Each row below holds a small network's activations on one record, seen along a few directions.
After each row come some of the record's fields: E, N, U, V, B.
A field that a record lacks is left out.
Other fields move the rows too, some of them a lot.
In the rows, zero is written as 500.
Random noise pushes rows far along 2 fixed directions. That doesn't count. These rows show it; they differ only by the noise:
[502 499 505 484 527 498 505 531 511 482 488 484 476 497 521]
[481 527 556 472 580 522 551 536 497 620 487 480 508 456 518]
[482 478 659 477 438 620 495 627 480 459 452 452 449 563 533]
[467 522 644 466 546 589 556 586 478 638 468 463 502 480 523]

[458 560 423 474 402 497 311 453 425 606 471 469 713 616 378] => <E:e2 U:u1 V:v3 B:b8>
[495 515 341 525 661 375 531 317 402 507 584 447 565 457 423] => <E:e2 U:u3 V:v1 B:b8>
[492 501 634 575 378 617 421 610 433 444 528 493 517 586 492] => <E:e1 N:n3 U:u3 V:v3 B:b3>
[437 481 801 449 202 801 422 704 488 401 337 474 492 638 538] => <E:e1 N:n2 U:u3 V:v3 B:b8>
[400 495 785 433 389 714 507 584 378 604 407 397 580 599 448] => <E:e2 U:u3 V:v2 B:b8>
[454 520 375 379 691 364 661 372 599 714 414 482 529 321 515] => <E:e2 U:u2 V:v1 B:b1>
[467 355 525 459 444 526 512 476 393 200 463 320 399 597 470] => <E:e2 U:u2 V:v1 B:b1>
[579 471 188 628 639 295 424 257 335 227 686 399 523 541 407] => <E:e1 N:n2 U:u2 V:v1 B:b1>
[518 447 516 586 516 488 498 494 381 349 595 452 424 557 465] => <E:e2 U:u3 V:v2 B:b6>
[443 482 686 408 311 648 503 625 548 454 340 481 468 580 542] => <E:e2 U:u3 V:v2 B:b8>
[606 515 361 659 444 434 317 527 427 230 682 567 454 624 496] => <E:e1 N:n3 U:u3 V:v1 B:b6>
[433 453 624 445 430 609 496 507 468 411 419 441 519 555 469] => <E:e2 U:u3 V:v3 B:b8>
[547 557 315 547 716 347 507 379 472 654 629 529 573 393 460] => <E:e1 N:n3 U:u2 V:v1 B:b1>
[449 479 634 403 336 639 421 571 464 457 404 437 543 643 482] => <E:e2 U:u3 V:v1 B:b8>
[575 574 626 670 463 599 384 663 432 549 652 608 487 590 505] => <E:e1 N:n3 U:u3 V:v2 B:b6>
[482 581 606 553 652 588 502 476 316 756 620 439 644 518 427] => <E:e1 N:n2 U:u3 V:v1 B:b8>
[427 544 536 359 481 515 531 483 579 708 375 523 606 471 494] => <E:e2 U:u3 V:v2 B:b8>
[513 505 314 410 376 399 386 438 625 355 417 557 538 560 505] => <E:e2 U:u3 V:v1 B:b8>
[576 486 393 666 502 465 366 477 393 238 663 481 489 607 469] => <E:e1 N:n2 U:u3 V:v1 B:b3>
[475 414 441 448 412 480 469 460 554 192 406 470 431 555 502] => <E:e2 U:u3 V:v3 B:b8>
[460 404 648 502 457 618 559 524 459 260 458 422 403 529 525] => <E:e1 N:n2 U:u3 V:v3 B:b8>
[425 534 577 366 376 555 491 519 569 744 333 487 634 488 480] => <E:e2 U:u1 V:v2 B:b5>
[460 505 643 531 651 546 629 493 347 704 581 422 507 452 457] => <E:e2 U:u3 V:v2 B:b6>
[505 505 636 493 699 550 688 499 455 717 570 478 460 369 530] => <E:e2 U:u2 V:v1 B:b6>
[560 420 323 540 475 366 527 437 625 174 521 569 355 465 567] => <E:e1 N:n2 U:u3 V:v2 B:b3>
[480 540 252 450 694 305 516 291 526 601 533 529 617 407 433] => <E:e2 U:u3 V:v3 B:b8>
[549 476 747 649 397 727 430 681 324 320 617 455 402 672 521] => <E:e1 N:n1 U:u3 V:v1 B:b6>
[473 498 619 493 394 610 454 552 411 553 487 437 563 602 458] => <E:e2 U:u1 V:v1 B:b3>
[512 446 446 523 458 461 483 512 496 293 503 467 413 525 524] => <E:e1 N:n3 U:u2 V:v3 B:b1>
[450 548 315 395 621 358 542 339 571 631 433 519 615 384 464] => <E:e2 U:u3 V:v3 B:b8>
[563 556 447 602 613 419 520 506 483 554 624 574 457 450 516] => <E:e2 U:u3 V:v2 B:b6>
[514 539 797 647 620 728 539 600 230 645 665 389 510 553 467] => <E:e1 N:n2 U:u3 V:v1 B:b6>
[533 479 310 473 388 347 407 464 619 444 468 549 526 527 495] => <E:e2 U:u1 V:v2 B:b4>
[480 546 360 478 459 432 408 427 541 587 457 530 631 490 445] => <E:e2 U:u1 V:v1 B:b3>
[498 613 331 490 631 321 517 400 568 902 533 577 678 360 458] => <E:e2 U:u1 V:v2 B:b4>
[521 513 411 508 466 489 467 440 484 380 500 482 517 506 507] => <E:e1 N:n2 U:u3 V:v1 B:b8>
[521 403 502 392 387 487 535 545 651 266 408 523 371 499 594] => <E:e2 U:u2 V:v3 B:b7>

Which values does each new row have?
[432 481 524 413 635 477 615 407 498 603 477 470 545 420 472] => <E:e2 U:u3 V:v3 B:b8>
[479 546 624 496 480 592 513 597 455 648 488 473 528 491 526] => <E:e1 N:n3 U:u2 V:v1 B:b1>
[448 521 389 450 681 406 565 302 393 653 530 406 626 418 403] => <E:e2 U:u3 V:v1 B:b8>
[497 578 732 530 576 646 644 635 515 751 523 589 457 378 590] => <E:e1 N:n2 U:u3 V:v2 B:b6>
[470 528 476 368 455 497 505 484 625 584 384 544 559 462 528] => <E:e2 U:u3 V:v1 B:b8>
[564 526 221 443 501 298 484 389 698 408 475 626 489 427 553] => <E:e2 U:u3 V:v1 B:b8>
[468 499 719 515 570 630 591 563 393 610 535 458 478 471 493] => <E:e2 U:u3 V:v3 B:b6>
[532 444 480 565 373 546 350 507 379 166 557 431 477 682 450] => <E:e2 U:u3 V:v1 B:b8>
[477 590 689 553 553 635 537 554 385 764 544 475 598 484 483] => <E:e1 N:n2 U:u3 V:v2 B:b8>
[461 437 697 484 255 680 412 621 421 374 430 417 499 692 472] => <E:e2 U:u1 V:v2 B:b3>
[432 522 478 348 609 426 662 446 614 828 365 483 552 345 518] => <E:e2 U:u2 V:v2 B:b1>
[511 515 262 486 567 351 446 308 447 432 544 460 593 494 422] => <E:e2 U:u3 V:v1 B:b8>
[565 478 375 567 512 393 499 494 568 272 544 579 356 479 552] => <E:e2 U:u3 V:v2 B:b6>
[500 507 240 421 491 318 430 350 589 421 460 542 569 509 467] => <E:e2 U:u3 V:v2 B:b8>
[437 485 561 396 595 519 643 500 530 633 401 431 475 404 531] => <E:e2 U:u2 V:v1 B:b1>
[604 453 412 706 574 445 432 428 345 161 715 466 402 580 467] => <E:e1 N:n2 U:u3 V:v2 B:b6>
[580 457 216 537 383 314 378 457 681 184 495 621 426 548 532] => <E:e2 U:u3 V:v2 B:b3>
[605 588 379 683 634 414 408 493 449 552 720 615 522 471 478] => <E:e1 N:n3 U:u3 V:v1 B:b6>
